Here are a small network's activations along a few directions, averaged over the inputs that share one value of a field.
Related values have similar rows: they may be neighbours, one step apart, or belong to one group.
(in the rows, 500 means zero)
Strong random noise was added to every row along 2 fixed directions; ignore it. To show where, here is one row again and again, with new noise each time:
392; 483; 268; 702; 579; 722; 431; 776; 673; 532; 602; 547; 730; 518; 430; 572; 363; 268
346; 444; 357; 630; 520; 653; 475; 693; 682; 474; 580; 557; 654; 439; 517; 471; 381; 327
318; 402; 433; 532; 469; 575; 492; 579; 657; 421; 574; 567; 563; 361; 610; 387; 407; 429
396; 389; 384; 415; 493; 528; 383; 443; 511; 440; 639; 571; 490; 361; 648; 450; 442; 623


Field Noli:
s11: 402; 558; 185; 805; 707; 619; 378; 925; 480; 657; 704; 421; 693; 719; 211; 826; 423; 348
s3: 445; 380; 513; 581; 542; 659; 303; 657; 332; 722; 540; 295; 615; 630; 383; 840; 541; 591
s4: 432; 490; 837; 564; 516; 529; 640; 609; 549; 669; 294; 404; 542; 520; 376; 602; 654; 609
s10: 599; 363; 255; 311; 673; 532; 493; 426; 397; 446; 613; 505; 415; 442; 613; 568; 492; 328
s7: 639; 410; 414; 524; 569; 480; 754; 542; 680; 371; 521; 563; 511; 490; 516; 268; 458; 76
s6: 221; 375; 667; 495; 383; 502; 739; 576; 864; 363; 533; 679; 578; 207; 784; 162; 588; 438
s1: 702; 805; 567; 601; 453; 467; 537; 454; 353; 505; 281; 428; 473; 706; 329; 529; 532; 530
s9: 974; 747; 264; 499; 527; 624; 240; 419; 480; 545; 387; 562; 555; 839; 436; 618; 409; 240
s8: 877; 810; 262; 762; 592; 567; 513; 598; 456; 569; 352; 440; 670; 885; 175; 666; 373; 173
s5: 217; 498; 873; 802; 363; 435; 709; 809; 759; 680; 434; 481; 596; 507; 215; 516; 563; 316
s2: 503; 765; 723; 581; 484; 481; 659; 505; 385; 507; 264; 374; 499; 570; 287; 547; 513; 582
Noli is arranged as a ring.
List every value one step from s10, in the order listed.
Answer: s7, s6
List every value one step from s4, in the order listed.
Answer: s5, s2
List every value one step from s8, in the order listed.
Answer: s1, s9

Field Butid:
e2: 466; 413; 355; 725; 596; 528; 508; 649; 744; 422; 482; 539; 628; 494; 582; 450; 419; 182
e5: 138; 430; 751; 656; 306; 427; 665; 648; 697; 523; 390; 424; 480; 354; 433; 362; 457; 404
e13: 791; 807; 372; 605; 564; 672; 352; 504; 422; 608; 340; 556; 625; 627; 334; 654; 445; 379
e8: 276; 476; 775; 623; 430; 492; 651; 569; 682; 573; 348; 472; 489; 574; 487; 440; 528; 508
e3: 458; 374; 507; 388; 646; 650; 481; 508; 465; 455; 632; 549; 617; 348; 640; 548; 565; 679
e1: 408; 457; 350; 422; 466; 507; 333; 573; 398; 580; 691; 465; 445; 486; 541; 583; 599; 651
e10: 504; 567; 670; 295; 376; 255; 788; 191; 618; 297; 378; 635; 308; 373; 691; 184; 510; 493
e7: 563; 480; 180; 511; 631; 659; 249; 555; 404; 511; 695; 527; 568; 482; 413; 686; 460; 503
e9: 675; 591; 144; 680; 670; 594; 381; 634; 489; 471; 620; 517; 677; 756; 393; 671; 373; 321
e12: 363; 481; 776; 526; 425; 424; 688; 504; 515; 467; 266; 330; 377; 545; 522; 421; 587; 517
e11: 403; 414; 493; 483; 450; 424; 420; 541; 409; 659; 657; 514; 524; 465; 425; 680; 483; 600
e6: 704; 749; 533; 554; 501; 486; 514; 517; 319; 482; 397; 456; 531; 570; 368; 494; 528; 604
e4: 680; 327; 570; 308; 467; 540; 597; 428; 564; 488; 524; 498; 440; 517; 508; 342; 466; 274
Butid is arranged as a ring.
A walk along Butid starts at e10 and steps to its neighbour e4. Put e13, e8, e7, e9 in the order it reaches them.
Answer: e9, e7, e8, e13
List every value one step from e11, in the order listed.
Answer: e5, e1
Fewest steps between e2 and e6?
Answer: 5
